Each row below is a small network's average activation on inputs in which a field has the value named, seen along a few directions.
Values that are neighbours, or in one group, have similar rows; names and order tell nothing.
Strong random noise was added to every row along 10 fixed directions; ignore it. To show where, here is one row again and again, with new noise each time:
[  81  192 -155  136   49   74  128 -205   50    5 -572 -185   56  233
  217 -320 -373  227  107  -68 -170]
[ 332  -64   10   15  -40  141  253 -104   89  157  -40   67  -16  368
   34  144   88 -197  -74  384 -392]
[ -35   -8   87   30 -185 -337 -304   33  108 -570   42 -110  -19  140
  300  -89 -235  504  367 -747   48]
[ 389 -108  -24  121 -106   94  286   66  391  120 -102   41  109  129
  135  143 -166 -125  133  -91 -156]
[ 114  183 -210   84 -221    0   30 -366 -276 -152  268 -197  121  465
 -162  -16   89  148 -432   72  -82]
[ 681  -95 -590  121 -286  -96  546  356  100   13  641  408  740 -129
 -155  751  143 -235 -155 -124 -236]
[ 412  180 -738   42 -262  229  652  -51  181  -44 -189  -64  445  128
  -11  231 -366  -59  -45 -103 -324]
[-142   -1  -18   65  -49  112 -347 -178  -96 -420  318   13 -138 -187
 -182  -75  -69  132    5 -288  339]
[ -24  150  275 -213    8  181 -334 -551 -295  164  175  -75 -575  182
  -95 -553  685 -267 -672  475  325]
[ -87   -5   82  396   62   -3 -459 -418 -432 -448  232 -259  -30  591
 -213  -18 -193  408  -84  161 -143]
[ 823 -140 -287  343  -19  202  -78  -74  366  124 -332 -456 -137  263
  207 -198  -16 -500   61   67  230]
[-386   12  169  257    9  172 -189   84 -364  213   95 -406 -112   96
 -733  251  -26 -333  335  203  443]


Field Bibi:
y1: [ 328 -138  389  239  -53 -412  255  -51  230  251  124  178  430  496
  420    6  -79  508 -260  -50 -398]
y2: [-232  535 -929 -524   53 -105  287   73 -438 -271 -587  133  218 -349
  380  -76  -14  214  109 -142 -364]
y6: [-272 -151  129  676  296 -242 -552 -207 -316 -316  510 -125  384  234
 -278  136 -321  700 -351  -13  -96]
y9: [-112 -291  618 -185  225 -478 -215  564  141  331 -144  177 -330   33
  398  211  496 -186  428  -39 -233]
y3: [ 103 -229 -311  -82 -226 -136  -29  233 -358 -517  590  -91  214  185
 -316  607  -49 -105  142  243 -221]
y4: [ 262  -48 -456 -302 -290 -269  241   38   77 -309   83 -334   76  467
  197  106   87   82 -345   35 -578]
y7: [-594  127  -85 -745   28  581 -116 -261   74 -153 -413 -122 -938 -418
    5 -428  209 -394   17  333  317]
y5: [ 336  174 -523 -139   60  365  290 -170  221 -166 -283  334  202 -347
  264 -164 -123  -11 -173   97 -294]
y8: [ 383 -501  286  408  111 -119 -499   29  467 -333  329 -169  -21  -46
  299  -49 -337  146  -44 -295  277]
Bibi is arranged as a 3 by 3 grid.
Q: Fewest steps between y2 and y8?
A: 2
Q: Which values are neighbours of y1? Give them in the order they are listed.
A: y3, y7, y5
A value of Bibi combines one of 3 hidden first parts with one of 3 second parts; all combinations occur once.
Q: y4 and y6 share the first part; y4 and y8 share the second. Which value has the first part of y8 and the second part of y6?
A: y7

Field Mono:
b9: [-307  101 -210 -108  -78  -39  393  126 -174   38   84  151  291  151
 -216  400 -194  206  -11  185 -512]
b7: [-414   71  168  -26  184   22 -199  -28 -525 -162  -44   65 -130  162
 -276  109   43  121  364  385 -261]
b2: [-395  320  259  268  -62   35   18 -349 -253  332    1 -244  115  251
 -399 -218  -33  218 -380 -127  334]
b3: [-203 -264  875  402  279   23 -547  -83  -21   23  120   37 -253   84
 -120 -172 -126  174  250  189  274]
b1: [-210  180 -230   16   -2   14  232  -90   71   24 -415 -197  149  113
   34  -39 -345  203  -55 -141 -218]
b4: [-330  -27  243  123  164  182  -49 -157  142  -96  136  377   29 -336
  -33  -28 -284  349  -91 -266  -12]
b6: [-106  -17 -143   70  291   71 -308 -227 -522 -326  191  248   55  -32
 -135  107    2  215  -87  439 -276]
b8: [-342  133   65 -115  -37  302   34 -339  -46  -46   52  -44 -197 -243
 -156 -350 -178  101 -283  -75  415]
b5: [  51  -19  -36  119   41  -63  -25  114  -59  267 -166 -334   56   94
  -63 -102  -60 -161  -14  226  125]
Mono is arranged as a 3 by 3 grid.
Q: Which values are neighbours of b8? Give them in the order they are listed.
A: b3, b6, b5
Q: Which values are neighbours of b1? Give them in the order they are listed.
A: b9, b4
A value of Mono combines one of 3 hidden first parts with one of 3 second parts; all combinations occur once.
Q: b3 and b8 share the first part; b3 and b2 share the second. Which value has the first part of b2 and the second part of b8?
A: b4
